Here are a small network's activations along a few directions, averaged over the inputs that share one value of a field.
Values that are neighbours, or in one group, have similar rows; names and order tell nothing.
Strong random noise was added to every row along 7 fixed directions; ignore it. To show where, here is one row again and again, with new noise each time:
[-148   -9   95  -14  160   11  -16  -94   41  217  -83   45 -159 -196
  102  -98   32   40 -176   22  164]
[-180 -130   80 -116  201  -23   24 -123  141  107 -138 -117   37  -87
 -207 -125  255   93   -7 -172  -67]
[  -8    2  -22   39  -94 -125  134  -53   11  180  254   33  172  114
  -39 -154  -45  -59  149  -39  381]
[ 219   42  209   26  164  -89 -153  165    8 -159  102  125 -151   72
    4   10  183  244  -28 -160 -119]
[ -50   64  101  -47   21   17  -31   33  -63  -79  -79  -52  -89  -11
  -20   29   41   -6  -90   46 -149]
[-442  213 -140  -11 -205   98    1 -357   95  -66  127 -266  100  347
  151  100  -76 -391   19  296 -209]
[-241  155  210   -4  135   79 -241 -301  245  -86  -32  191 -353   10
  198 -117   58  106 -390   91 -191]
[ -73  -61  -75   54  101  -84   21 -103  179  167  270  -80  110  203
   13  -27  157   23  217 -120  128]
[-224   72 -158   60 -130   85   37 -133   77   76  163 -112  -63  202
  125   97 -126 -165   39  226  -76]


G, 9 values:
g4: [ 399  -62  145  107   68 -234   72  311 -315  197  167  236   15 -257
  127 -130 -146   35  122  -90  766]
g3: [  36   97  -89  117  -63  187 -242  -19   43 -329    6   25  -62  182
  163  259  102    9  -18   50 -550]
g9: [ 349   59  338  -41   73  -66 -119  165  -54 -225 -160  263   -5  -47
  -87 -185   15  268  -41 -231  -61]
g2: [-189   39 -148   78 -112  -75 -116 -334  392   35  374  229 -209  235
  195  -61 -156    8 -181  125  163]
g1: [-116  201  -23   -8  121   97 -144   42 -232  -22  -50 -412   19  100
  405  404  -17 -329  218  191 -256]
g7: [-110  -63  -55  -40   -7   85   51  -89   84  -29 -247  -77   96 -112
 -112  -66  -16  -59  -91   80  -93]
g5: [-271  -25 -286  -45  -21  100  -35 -369  142  -68 -162 -135  142  -34
   51   96   66 -152 -141   39 -129]
g6: [ 141  100  -41    1  131  -96  -74  248 -311 -119  -80 -151   83  -94
  280  259  127 -200  -67  -12   61]
g8: [ 227  246  210   36  -44   39 -172 -111   49 -260   56  229  163  130
  171  -50   28   24   -9 -101  -79]
The values of G form a 3 by 3 grid.
Name the neighbours of g9, in listed order.
Answer: g1, g7, g8
Name the neighbours of g2, in listed order.
Answer: g4, g6
A value of G combines one of 3 hidden first parts with one of 3 second parts; all combinations occur once.
g5 and g3 share the first part; g5 and g2 share the second. Which value has the first part of g2 and the second part of g3?
Answer: g4

Y, 9 values:
y3: [  31  -59  454 -160  261  274  -56  127  -16  158 -792  426 -508 -750
 -238 -399 -191  513 -538  112 -178]
y2: [-181  655  713   18 -260  -38 -343 -441  250 -328  340  462 -286  389
  499 -413 -395 -171 -290  239  213]
y5: [-240 -204 -434  154  -25  359  138 -181  102  563 -355  157 -307 -428
  240   67 -306  144 -338  276  114]
y9: [ 358  -72 -331  166 -495  164  108  210   -1  -52  202  819 -499 -228
   50  -87 -766  315 -726  277  303]
y7: [-213  -23  118   53 -233  299  144 -549  468  525 -235  722 -131 -563
   67 -702 -453  274 -470   49  574]
y4: [ 280 -274    8   -7 -834  172  401  287 -104 -106  -99  737 -524 -295
 -724 -440 -767  393 -345  188  -99]
y6: [ 321 -555  143 -103  569 -226  -28  562  -54  282 -431  278 -378 -829
 -380 -221  372  672 -391 -491  300]
y1: [-499  166  511 -202  -84   29 -313 -779  584 -719 -115  194 -440  365
 -446 -445  225  109 -371   31 -848]
y8: [ 118  -23  374 -273  248 -284  -19  222 -357 -355 -289  -35 -140 -250
 -493 -145  247   92 -359  -29  -29]
The values of Y form a 3 by 3 grid.
Fewest steps between y8 and y7?
Answer: 4
Name the neighbours of y4, in listed order.
Answer: y3, y5, y6, y1
A value of Y combines one of 3 hidden first parts with one of 3 second parts; all combinations occur once.
y4 and y3 share the first part; y4 and y5 share the second. Which value has the first part of y5 and the second part of y3?
Answer: y7

J, 13 values:
j1: [ -82  471  128  193   33    0 -383 -144 -151 -468  161    2 -331  382
  597  365   66 -202 -247  444 -396]
j7: [ -74  344  -85 -288 -817  167  361 -231 -284 -350 -176  181  328   24
 -435 -232 -836 -427 -269  400   86]
j5: [ -19   94  -21  -17   28 -263  -87  -20 -216 -219  206 -168  255   58
  102  134  335 -310   59 -130   74]
j6: [-159 -125   82 -168  278 -104   53 -290  167   56 -407   -4  345 -334
 -261 -340  296  121 -237 -344  263]
j9: [ 295  281  613   13  289 -129 -227  100 -264 -119 -391  148  243 -470
  283 -208  430   84 -186 -287  297]
j4: [ -24   13  166 -355 -379  251  206  -16 -276 -250 -653 -192  269 -206
 -619 -108 -123  -63   93  -29 -612]
j10: [  10 -174 -185  -12 -209 -348  413  116 -228  301  137 -289  576  121
 -435 -202   87 -265  496 -122  633]
j3: [ -17  346  712 -165  194 -112 -401  -60   24 -445   26  113 -237  134
  201 -140  145  -18 -252  -33 -179]
j13: [  -8  154  697 -218  456 -151 -403 -376  170 -438 -172  361 -334  -74
  -93 -419  314  246 -524 -290 -149]
j12: [ -52  248  -48  255  141  160 -721  -98  326 -499  440  206 -867  350
  748  451  133  190 -511  204 -744]
j2: [ 575 -333 -199  294 -198   32  116  834  208  152  731  366 -686  389
 -178  155 -547  609  473   54 -151]
j8: [ 465 -253 -526  130 -153 -167  337  439  -14  198  384 -132  589  328
 -236  227  -21  151  555 -281  458]
j11: [ -85  -38 -249  193 -291  350  162   61  -81  244 -191   91 -123 -107
  249  132 -365  -96  -34  417 -230]
The values of J form 5 separate groups.
Which other values are in the same group as j5? Give them in the order they are listed.
Answer: j12
Which other values are in the same group as j1? Give them in the order they are listed.
Answer: j10, j13
Which other values are in the same group as j11? Give them in the order they are listed.
Answer: j9, j4
Which other values are in the same group as j6? Give them in the order they are listed.
Answer: j7, j8
